These are the activations of a small neural network, seen along a few directions. Each row is one input.
In each table, some parts of the input vary, and every possible input appears once, in random order.
Descriptions start from the smaller parts, as in this example, which fits no table here: one of 2 separate values, together with either a single point or one of 11 places around a ring or (one of 6 places along a line, together with one of 8 places around a ring).
Shared parts are said once, and a part with two or three values counts as separate values.
(in the rows, 128 means zero)

Other details of the inputs vary at random and push rows far along two fixed directions, the same in every table; ignore that.

Rows:
x1: [110 143 130 155 124 121 120 173 154 113 146]
x2: [148 121 111  98 150 116 160  69 127 152 109]
x3: [110 144 150 167 135 126 116 151 142 109 148]
x4: [108 160 168  45  75 169 105 137  39 102  98]
x5: [113 136 109 172 111 133 118 157 152 140 123]
x6: [124 134 160  49  68 179  96 193  53 116 110]
x7: [173  99 143  96 158 121 146 135 146 132 146]
x8: [101 148 151 163 131 118 118 133 139 106 146]
x9: [157 105 121 105 146 114 141  87 134 161 114]
x10: [152 116 114  99 149 119 151  76 134 154 111]
x11: [154 112 142  88 160 103 143 102 136 133 137]
x12: [109 136 103 168 111 133 117 161 152 144 128]
x13: [175  92 122 113 144 133 144 120 143 160 123]
x14: [164  75  88 114 145 126 144  98 119 131 126]
x15: [113 137 129 184 121 137 114 136 140 136 125]
x16: [ 86 175 128 146 132 109 135 113 133 101 137]
x17: [103 129 105 163 127 118 119 143 125  80 154]
x18: [103 141 130 179 117 129 117 119 136 134 123]
Description of these inputs: one of 2 separate values, together with either a single point or one of 8 places along a line.
Q: Changing only the choice among 2 separate values turns x4 into x10. The same change can be made to x16. Which row results?
A: x2

Rows:
x19: [143 128 161  71 146 115 161  97 107 129 133]
x20: [ 92 131  84 173 145 102 141 120 163 102 169]
x21: [ 98 145  97 165 137  91 142 130 188 107 140]
x22: [171  66 172  96 136 138 114 157 133 157 135]
x23: [ 89 131  70 168 145  89 142 143 169 118 147]
x24: [152 102 126  72 136 121 153 111 115 106 122]
x25: [ 62 223 141 141  29 147  74 185  84  87 107]
x26: [ 72 174 125 158 161  93 142 100 182 136 136]
x27: [183  77 167  95 138 128  98 158 130 162 134]
x28: [ 43 233 163 138  47 143  76 175  74 104 112]
x29: [118 116  85 211 147 130 124 107 153 114 155]
x30: [152 104  87  64 138 108 133 134 108 139 120]
x31: [140 132 155  61 138 114 157 106 123 147 125]
x32: [168  97 167  63 149 107 109 164 132 130 153]
x33: [161 118 115  61 130 110 133 121 127 129 113]
x34: [155  73  93  97 125 139 138 126 110 166 101]
x35: [123 100 156 208 152 110 112 159 176 123 169]
x36: [ 76 157 191 190  63 186  47 209  63  73 135]
x37: [ 69 183 189  41  58 191  95 137   4 104  80]
x38: [170  75 100 113 145 148 136 110  85 129 114]
x39: [144  89  99  75 144 119 153 123  95 117 129]
x40: [195 112 132  89 142 194 166 212 158 184 118]
x41: [105 124 150 166 156  88 117 173 193 109 180]
x42: [136 152 107 198 120 100 123 122 186 149 126]
x43: [155 112 156  93 127 135 146 100 121 178 105]
x44: [158  72 107 103 125 152 137 104 104 150 124]
x45: [137 138 154  71 172 131 147  72 100 116 123]
x46: [ 90 150 132 200 157 116 136  85 165 150 125]
x47: [112 146 104 180 157 100 140 114 163  71 153]
x48: [168  84  88  97 127 130 123 128 106 171 101]
x49: [103 172 139 178 167  94 148 100 156  94 163]
x50: [178  88 127 110 137 150 137  97 104 118 108]
x51: [101 146  73 163 139  90 121 131 176 125 161]
x52: [118 151 139 211 156 115 138  94 155 126 144]
x53: [170  88 178  79 168 125 122 146 111  89 166]
x54: [105 170 175  48  26 187 101 163  13  81  90]
x55: [ 42 216 155 165  50 172  58 152  74 142  78]
x56: [154  77 101  93 117 150 132 112 120 167 116]
x57: [174 124 140  79 141 126 153  98 109  93 133]
x58: [129 170 109 159 162 144 170 228 218 136 163]
x59: [158 107 162 103 135 136 151  91 106 161 113]
x60: [108 120 156 176 164  89 122 165 177  92 188]
x61: [167  88  96  93 119 140 117 114 117 172 115]
x62: [167  82 127 104 124 142 143 105 113 137 103]
x63: [135 147 142  55 154 112 133  90 121 157 109]
x64: [159 123 134  63 120 117 155 115 133 129 120]
x65: [152 118 154 104 161 152 136  67  98 147 103]
x66: [138 142 118 214 138 119 136 104 165 108 140]
x67: [ 30 187 113 139  35 169  77 186  74  89 123]
x68: [108 107  77 210 142 112 136 129 152 132 136]
x69: [178  98 141 105 116 140 149 101 116 143 109]
x70: [ 87 154 125 191 149 114 132  94 181 168 117]
x71: [154  98 107  77 149 137 141 102  97 100 148]
x72: [ 66 192 147 174  16 178  80 177  86 113  89]
x73: [125 136  93 196 127 102 116 126 184 144 120]
x74: [104 133  76 183 165  98 140 127 144  82 160]
x75: [113 124  98 197 125 112 132 125 187 139 121]
x76: [167 123 150  93 129 125 131 102 118 183 105]
Q: Changing only one part turns x49 into x52. The same change can be made to x30. Which row results?
A: x48
Q: Changing only one part turns x76 into x28. The same change can be made to x38. Which row results?
A: x74
Q: What do these inputs look like to the network?
A: one of 2 separate values, together with either a single point or (one of 4 places along a line, together with either a single point or one of 6 places along a line)
Q: Which other rows does x63 become when the choice among 2 separate values takes its other values? List them by row number.
A: x55
Q: Which other rows does x62 become when the choice among 2 separate values takes its other values? List them by row number.
A: x24
Q: Which other rows does x55 become when the place on the line of 4 takes its other values? List them by row number.
A: x46, x65, x70
Q: Which other rows does x75 become when the place on the line of 6 takes its other values? List them by row number.
A: x34, x43, x56, x70, x72

Rows:
x77: [186  81  88  85 213  67 170  86 195 169 165]
x78: [183  65  94 110 209  73 178  74 191 190 125]
x79: [225  61  90 126 196  92 186  99 191 167 150]
x80: [ 86 182 143 151 126 136 127 133 125 105 134]
x81: [189  50 118 111 215  66 177  56 173 117 170]
x82: [106 137 134 182 115 122  97 122  99  81 137]
x83: [141 120  75 190 196  83 170 132 228 130 173]
x84: [162 117 130  74 110 136 139 105  87 147  90]
x85: [ 84 143 142 164 113 132  89 142 124 143 140]
x86: [105 170 147 175 108 137 115 119 123 117 120]
x87: [164 113 132  70 110 126 125 121  94 154  86]
x88: [104 134 140 182 115 155 117 169 122 129 139]
x89: [ 84 178 145 150 127 123 127 144 122 109 130]
x90: [126 146 143 183 105 144 113 169 125 117 138]
x91: [108 176 112 170  97 141 115 111 125 120 111]
x92: [ 90 146 114 147  91 122 103 153 140 113 136]
x93: [142 109 125  75 120 161 143  95  86 155  95]
x94: [ 94 133 109 168 109 151 107 160 135 122 115]
x95: [ 88 150 130 158 133 121 109 137 101  69 151]
x96: [ 87 174 147 145 126 112 113 159 129 117 126]
x97: [148 116 122  75 120 166 138  88  88 154  95]
x98: [ 84 164 153 156 105 118 127 133 128 111 128]
x99: [182  96 126  82 106 157 131 139  98 141 106]
x100: [147 100 111  59 136 134 133 113  66  96 126]
x101: [ 86 167 151 157 105 132 127 122 130 107 132]
x102: [107 144 147 166 102 138 125 173 132 108 150]
x103: [185  97 159  87 117 158 126 140  98 137 115]
x104: [ 83 150 147 168 118 125 105 145 124 140 113]
x105: [180  69  92 114 209  84 191  58 184 182 129]
x106: [106 155 146 165 103 120  86 142 128 131 139]
x107: [ 99 132 108 175 103 156 115 162 128 130 124]
x108: [144 126 118 206 193  52 149  99 223 151 148]
x109: [ 90 137 140 167 114 141  90 150 130 131 134]
x110: [ 83 159 122 147  94 107 118 147 135 122 115]
x111: [174 101 158  74 118 142 106 127 100 142 116]
x112: [ 91 160 106 141 112 127 103 164 134 112 139]
x113: [ 81 163 120 151  95 117 131 132 128 114 119]
x114: [ 87 167 141 142 122 119  97 157 129 120 153]
x115: [151 140 122  52 129 154 146 103  92 131 108]
x116: [102 133 142 180 113 157 110 163 128 127 133]
x117: [186  89  93  88 217  61 186  89 195 167 138]
x118: [167 109 155  63 136 158 138 155  99 126 129]
x119: [149 112  77 201 179  67 139 104 228 146 160]
x120: [164 121 128  76 110 150 139  95  89 143  94]
x121: [ 89 174 116 153  94 136 127 115 132 110 123]
x122: [ 93 147 147 151 102 123  98 154 140 110 145]
x123: [ 94 161 139 145 123 128  98 165 135 108 147]
x124: [ 89 166 141 173 117 154 114 112 122 128 121]
x125: [148 112 169  57 119 121 132 125 101 141 106]
x126: [108 158 139 160 123 143 125 184 126 106 152]
x127: [115 145 113 169  98 139 103 160 138 110 113]
x128: [104 143 114 162  91 137 130 172 132 111 141]
x129: [141  98  74 215 189  94 169 123 217 156 166]
x130: [142 118  80 198 178  58 138  96 223 157 166]
x131: [166  88 115  83 117 134 122  98  65 107 111]
x132: [ 96 134 143 172 119 152 102 161 135 119 123]
x133: [157 110 113 211 195  79 145 115 234 130 158]
x134: [166  94 163  69 115 153 138 144 106 127 127]
x135: [153 126 163  63 119 150 141  93  99 129 115]
x136: [123 145  77 184 200  75 179  87 219 132 161]
x137: [149 104 164  54 114 128 117 123 102 144 134]
x138: [ 88 136 106 163 104 140  95 149 130 135 125]
x139: [144  76 111  82 127 146 125  98  62 119 112]
x140: [154 141 155  57 139 155 141 104  93 127 117]
x141: [160  95 165  62 121 148 129 141 112 119 117]
x142: [163  93 130  65 104 152 143 143 105 131 118]
x143: [ 97 157 108 146 117 138 114 174 139  99 128]
x144: [145 118 132  58 108 144 151  98  96 133 106]
x145: [146 103 131  50 103 127 121 122 101 147 125]
x146: [ 85 134 105 160 101 116 114 125 106  75 140]
x147: [ 96 142 117 151  96 134 115 163 146 101 126]
x148: [143  94 123  66 116 144 113 118  91 169 114]
x149: [145 110 158  79 131 162 138  95  86 151 104]
x150: [143 106 160  78 131 149 138 106  84 155 100]
x151: [105 157 106 156 113 142 130 183 126 110 144]
x152: [172 129 159  80 121 155 130  89  91 138 103]
x153: [103 166 149 173 108 124 115 129 121 121 116]
x154: [143 129 126  51 129 136 150 120  88 135 104]
x155: [161 110 156  56 142 153 129 152 106 118 120]
x156: [ 85 126 131 180 125 134 101 122  96  93 138]
Q: What do these inputs look like to the network?
A: one of 2 separate values, together with one of 4 places along a line, together with either a single point or one of 9 places along a line
Q: Changing only the place on the line of 4 turns x117 into x110. The same change can be made to x95. Which row results?
A: x81
Q: Changing only the place on the line of 4 turns x111 into x123. The same change can be made to x79. Which row results?
A: x151
Q: Changing only the place on the line of 4 turns x156 into x82. The same change can be made to x107. Which row results?
A: x99
Q: Which other rows does x97 become when the choice among 2 separate values takes its other values? List them by row number.
A: x124
Q: Which other rows does x145 become when the place on the line of 9 takes its other values? List them by row number.
A: x92, x110, x113, x121, x128, x142, x144, x147
Q: Which other rows agree with x101 in the place on the line of 4 and the choice among 2 separate values? List them by row number.
A: x81, x98, x102, x122, x125, x134, x135, x137, x141
Q: Which other rows does x150 become when the place on the line of 9 takes its other values? List them by row number.
A: x85, x88, x104, x109, x116, x124, x132, x149
